A small network was shown many inputs. Here are its activations along a few directions, one row for each input.
In each table, some parts of the input vary, and every possible input appears once, in random order.
A made-up example of a description, with smaller parts first: line(6) and (point or line(11) or (values(2) and ring(8))).
Shared parts are said once, and a part with two or three values counts as separate values.

Other details of the inputs vary at random and push rows far along two fixed directions, the same in every table; ignore that.

Table:
r1: [ 17  38   8 -17  17  -3  -9   8  -1   9  10]
r2: [-10   7   0   4 -11  -3   0 -17  -3 -15   3]
r3: [-25 -28  -9  22 -36   4  -1 -31  -6 -26 -13]
r4: [  5  11  -6 -25  25   4  10  46   1  33  21]
r5: [ 31  10   8 -15  32   2   5  33  11  27   6]
r6: [ 23  32   3 -17   7   8 -14  10  -5  14   0]
r7: [ -2 -58  -6  17  12 -13  57  10  16   3  -6]
r8: [ 35  56  11 -28  34   3 -12  22   4  22  19]
r9: [ -5 -38  -6  15 -12  -2  21  -6   2  -5 -17]
r10: [  0  34   7  -8 -21   4 -41 -15 -13  -9  -6]
r11: [19 -5  5 -8 20 -3 11 25  9 18  1]
r12: [ 12  17  10  -3  10  -1 -14  -3   2   0   0]
r13: [-25   9   8  10 -28  -3 -48 -30 -12 -26 -10]
r14: [-25 -17  -6  20 -22  -3   5 -33  -4 -26  -5]
r15: [-34  32  -6 -11 -15   4 -41  -8 -22  -6  10]
r16: [  4 -27   6  11   4  -8  14   2  11  -3  -7]
r17: [  8 -57 -15  14   5   3  60  13  13  11  -8]
r18: [ -3   1  -7   7 -16  11  -6 -18  -5  -9  -5]
r19: [-13  16  11  11 -17  -3 -40 -34  -7 -26  -7]
r20: [17  2  3 -7 13 -1 22 17 11 10 12]
r21: [-32 -35 -17   7  -3  -1  21   8  -5   4   3]
Description of these inputs: values(3) and (point or ring(6)).
The inputs of r18 and r17 match in every part but the values(3) part. If r5 is changed in the same way as r18 into r17, which row does it become?
> r11
Change only the values(3) part in r20. List by row number the other rows that result.
> r2, r14

Table:
r22: [  0 -54  -3  20  -4  -6  30  -2  11  -3 -20]
r23: [-13  39   4 -11  -6   5 -43  -7 -12  -5  12]
r24: [-17 -18  -7   3   0  -4  11   6  -2   2   1]
r25: [ -6  23   1 -12   2   2 -20   7  -6   4  11]
r26: [ 13 -15   5  -5  28  -7  16  30  11  20   2]
r27: [-28 -47 -12  27 -35   1  14 -28  -4 -24 -18]
r28: [20 -9 -2 -5 23 -4 35 19 11 16  4]
r29: [  4 -14  10  11   5 -11   2  -9   7  -8  -8]
r30: [  9  19   0  -5  -7  11 -15  -3  -3   1   2]
r31: [ -2  14   5   1  -6  -2 -12 -13  -1 -11   2]
r32: [ 23   9  -2 -12   8   9  11  18   3  18   3]
r33: [-26   2   2  17 -27  -3 -24 -40  -7 -33  -5]
r34: [ -6  16   4   2 -10  -3 -15 -18  -5 -14   0]
r35: [  6 -12  -7 -10  23  -1  29  30   5  23   7]
r36: [ 24  47   1 -23   6  13 -20  10  -7  15   7]
The inputs of r31 and r27 match in every part but one. If r34 is changed in the same way as r31 into r27, which row does it become?
> r32
What do these inputs look like to the network?
> values(3) and (point or line(4))
